A small network was trained on made-up records. Each row is its average activation on records with the value named, seen along a few directions.
Related values have similar rows: they may be neighbours, one step apart, or belong to one group.
Random noise pushes rows far along 2 fixed directions. That doesn't count. These rows show it; they differ only by the noise:
[-233  128  -16   51 -389  100   12  -56 -181 -117  207 -236  227  231]
[ 178 -185  213   22 -211  -67 -129   38 -128   47 -243 -358  168  -27]
[ 193 -152   63   76 -331 -182 -512  317  -45  141  255 -193   -4   82]
[ 610 -493  378   18  -83 -295 -457  268  -33  262 -472 -406   25 -242]


Peno, 20 values:
m19: [ -98  184  107  107  213  -33  475 -387  -92 -240 -665 -267  129 -201]
m6: [  13   43  148  -87 -333   41 -169   73  151  114  572    6  -92   54]
m2: [ 373 -129  309  -75  254 -244 -145  -84  396   45  104    6  -76 -369]
m18: [-338  220  344  -18  -68  422  926 -680 -332 -273 -583 -336  420 -133]
m5: [-243  186  -16  -49 -162  352  100  225 -253  -40  110  138  145  248]
m7: [ -79   44   32 -288 -126  200  159  -85  194  233 -323  113  385  -29]
m16: [ -88   91 -196  147  462   92  481 -326  -19 -193 -624  -96  200 -132]
m17: [-380   28   77  104 -231 -222    4   44   33  -87  548  -11 -519  260]
m8: [ -32  -17  -91   -1  105 -178 -142  357 -241  157  101   91 -209  173]
m13: [   4 -165  258 -137  236  186  738 -173  -99 -133 -634  -93 -239 -104]
m4: [ -99  122  -66 -108  312  262  209 -334  482 -216 -157   80  325 -197]
m11: [ 581 -191  154   38  486  -37 -134 -167  113  271 -803  -79  188 -497]
m14: [  88 -120 -167 -219  321   23  359   45   25  -72 -204  302 -304   53]
m20: [ -47  242 -253  -44    7  149   34  134 -106   82   44  270  318   91]
m15: [-308  139 -305   67  161   82  550 -515   37 -321  -19  154  -39  129]
m9: [  66 -182   16  -37  486  -41  349   88 -112  -25 -628  188   48 -298]
m12: [ -23  136   36   92   70   71  -35 -341  -70 -131 -100 -234  254  -89]
m3: [ 759 -643  361 -115  120 -650 -897  438 -113  365 -360 -164 -453 -246]
m1: [ 292 -384  100  -52 -287   95 -411  390   43  284   59  139   38  -10]
m10: [ -83    7    3  122  171   27  345 -544   46 -192 -245 -284 -152 -102]
Each value of Peno is a pair of two hidden parts, and every pair occurs once (5 first parts, 4 second parts).
Q: Changing only the second part turns m10 into m19. m14 has the same second part as m10; what does that change turn m14 into?
A: m9
Q: Changing only the second part turns m8 into m13. m3 has the same second part as m8; what does that change turn m3 into?
A: m17
Q: Changing only the second part turns m20 into m7. m5 has the same second part as m20; what does that change turn m5 into?
A: m1
Q: Changing only the second part turns m18 into m6. m12 has the same second part as m18; what does that change turn m12 into?
A: m2

Keke, 11 values:
b10: [  28  473 -409  -55   70  131   19 -119  279  181  200   73  291   47]
b11: [ 470 -282 -121   24  420 -464 -479  237  804  107 -235  321   26 -488]
b8: [-531   66  327  101   66  387  791 -590 -515 -358 -576 -359  -95    3]
b4: [-103   34  302 -377 -198   24  107 -283  107  206 -237 -166  571  -66]
b2: [ -65   52 -183  -55  558  -68  122  364   27  -88  246  656 -394  305]
b3: [-660  254 -663 -108  -14   17  391 -148 -134 -280  167  314 -281  441]
b1: [  33  161  -30  322 -561  165 -252   96 -317   59  292 -396  -94  -30]
b5: [-158  326  -20  201 -462 -189 -335  -77 -333 -273  945 -214 -197  509]
b6: [-229 -136 -152   44  -57  223  136 -128  226  -28  -43  -49  668 -214]
b9: [ 675 -333  618   36  -91   32 -586  290 -157   65 -232 -147   77 -461]
b7: [-331   49 -158  -70 -114   94  375  164  -99   63  438  230 -450  505]
The values of Keke form a line.
Q: Which values are neighbours of b5? Give them in the order they are listed.
A: b8, b1
Q: Which values are neighbours of b6? Give them in the order they are listed.
A: b10, b4
Q: Which values are neighbours of b3? Give them in the order they are listed.
A: b2, b7
